These are the activations of a small neural network, seen along a few directions. Each row is one input.
In each table, some parts of the input vary, and every possible input appears once, in random order.
Descriptions start from the smaller parts, as in this example, which fits no table here: line(4) and (point or ring(9) or (values(3) and ring(8))).
Shared parts are said once, and a part with two or three values counts as separate values.
In the rows, zero is written as 128.

Other details of the inputs vary at random and push rows far along two fixed directions, the same in every table; ignore that.

Table:
x1: [ 76  62  95  97  95 213 206 218 150 107  81 135  72  83 212  89]
x2: [135 214 125 159 161  90  77  86 134 160 193  60 179 181  49 157]
x3: [ 56 172  78 107 157 207 151 188 178 179 176  76  63 189 133 132]
x4: [164 225  93 187 189  93 102 100 168 149 193  62 137 169  19 154]
x5: [151 195 130 151 136  82  83 115 114 142 150  87 139 151  67 125]
x6: [144 237 111 166 169  92  82  98 152 165 201  48 154 186  39 153]
x7: [177 110 162 123  97  70 100  90  96 110 111 169 157 105 116 131]
x8: [115  17 153  61  60 169 181 196  81 108  26 227  67  69 237  79]
x9: [171 203 115 160 142  80 109 131 139 135 165  97 115 139  43 149]
x10: [142 114 157 157 152 103  94  51 119 110 144 141 189 134 115 159]
x11: [187 101 143 165 154  96 132  74 131  86 111 174 146  93 112 147]
x12: [158 119 133 169 120  79 139  84 136  82 107 123 169  78 127 116]
x13: [209  65 172 131 101  69 136  78  90  94  66 211 163  62 146 123]
x14: [182  65 188 118  88  66  99  82  54  97  62 198 183  76 148 109]
x15: [136 178 144 137 129  83  77  97 113 143 168 100 164 158  74 151]
x16: [176  40 181 125 109  88 111  49  83 100  77 209 203  86 156 126]
x17: [ 47 109 104  95 148 220 152 172 157 147 147 118  79 166 187 136]
x18: [149 109 140 162 115  83 121  78 124  87 104 123 187  88 138 114]
x19: [ 86  38 132  69 105 200 163 163 123 137  88 185  98 121 216 106]
x20: [ 79 193  81 111 135 184 146 233 148 171 154  70  42 168 108 115]
x21: [ 76 185  73 107 149 201 161 221 169 181 169  73  53 180 117 132]
x22: [ 80  94 118  64  90 187 170 210 126 142 107 157  50 128 192 114]
x23: [171  98 152 158 149  95 126  61 127  89 115 172 154  98 128 149]
x24: [  5 131  94  96 122 225 156 196 158 149 159  56 112 166 192 108]
Description of these inputs: line(4) and (point or line(5)).
Question: The inputs of x8 and x5 match in every part but the line(4) part. If x23 is changed in the same way as x8 into x5, which row does it become?
Answer: x17
Question: Change only the line(4) part in x4. List by row number the other rows that result.
Answer: x3, x16, x19

Table:
x25: [128  95 126 133 110 123 135 118 134 100 107 137 143  96 162 102]
x26: [175  67 169 109 108 108 113  98  89 109  99 205 156 106 141 145]
x27: [ 80 137  94 129 126 174 163 189 150 112 125  97  67 125 153 115]
x28: [177 207 129 167 163  76  90 119 136 132 170 107 111 144  33 156]
x29: [110  82 144 144 141 135 128  73 136 101 124 159 149 114 162 144]
x30: [163  78 172 104  83  95 107 109  75 103  89 181 164  97 147 127]
x31: [ 82 156 111  85  92 159 146 204 137 162 147 108  68 153 140 126]
x32: [141 149 120 137 126 117 126 154 108 130 108 122 100 116 113 108]
x33: [157  52 149 145 127 119 134  76 124  85  92 184 170  86 159 137]
x34: [152 177 120 176 174 102 100  84 148 139 173  82 187 158  54 158]
x35: [162 187 125 168 173  95  84  85 135 153 168  91 167 172  57 150]
x36: [184  72 153 121 118 101 127  87 101 126  78 197 145  99 140 107]
x37: [131 173 134 170 178 101  95  62 140 136 180  87 181 158  73 161]
x38: [141 190 146 149 167  87  68  72 126 139 190 101 157 175  69 179]
x39: [148 116 147 115  95 106 123 165 100 111  98 165  97  95 128 118]
x40: [100  88 152 135 112 132 127  92 121  96 120 139 155 106 175 118]
x41: [177  74 145 142 118 100 157  86 143  78  90 184 144  69 160 138]
x42: [ 59 120 104 113 122 193 145 175 157 128 143  92 115 144 171 117]
x43: [124  88 138 123 107 135 136 127 110 119 103 134 170 110 148 113]
x44: [159 207 107 173 142  73 118 107 144 136 175  57 166 134  53 137]
x45: [181  92 154 121  87  82 134 114  94 115  72 176 146  76 150 105]
x46: [ 73 128  95  99 120 182 153 188 143 157 135  90 106 146 155 100]
x47: [ 75 136  91 111 117 176 167 185 165 126 145  82  81 130 168 120]
x48: [ 48 137 132  73 107 180 120 173 116 152 148 110  96 166 169 134]
x49: [150  97 143  98 114 121 123 120 112 136 113 180 115 127 126 130]
x50: [157 104 146 102 105 115 141 133 120 131 115 178 102 116 128 144]
x51: [ 96 125 142 131 127 129 122 109 118 127 138 105 163 138 139 124]
x52: [155 201 114 159 141  75  85  96 127 158 153  73 156 154  58 118]
x53: [ 92 135  93 105 137 188 176 185 164 154 146 106  87 144 149 130]
x54: [ 93 141  97 135 150 178 165 169 169 113 131 113  66 132 140 132]
x55: [145 137 116 145 151 133 151 142 133 115 120 131 110 114 107 130]
x56: [ 85 122  94 102 145 191 158 173 158 161 140 112 100 155 148 116]
x57: [193  86 155 126 109  95 144  99 110 119  79 199 137  88 144 120]
x58: [167  60 140 137 128 109 139  78 131  87  88 186 153  80 159 121]
x59: [125  92 152 119 138 130 115  97 108 132 111 167 143 137 163 132]
x60: [106 149 106 117 144 179 153 191 141 152 126 123  56 149 134 118]
x61: [ 50 132 124  85 121 186 128 170 122 158 133 105 103 165 182 111]
x62: [ 71 134 111  93 117 186 132 190 129 163 127 100 107 165 162 110]
x63: [155 193 108 180 151  87 116 124 128 120 150  78 140 123  56 128]
x64: [153 204 122 142 128  69  77 102 119 150 171  77 146 158  47 138]
Question: The inputs of x56 and x49 match in every part but one. If x43 is changed in the same way as x56 into x49, which row does it become?
Answer: x30
Question: The inputs of x52 and x25 match in every part but one. If x61 is changed in the same way as x52 into x25, which row does it become?
Answer: x40
Question: What do these inputs look like to the network?
Answer: values(2) and line(4) and line(5)
Question: Start at x37 and move only the line(5) part, one step at a time. The first step leads to x34. Which rows follow, in order?
Answer: x56, x53, x55
Question: Change only the values(2) part in x61. List by row number the other rows that result.
Answer: x59
Question: Change only the line(4) part in x31. List by row number the other rows that result.
Answer: x44, x45, x47
Question: Change only the line(4) part in x57. List by row number the other rows that result.
Answer: x41, x50, x53
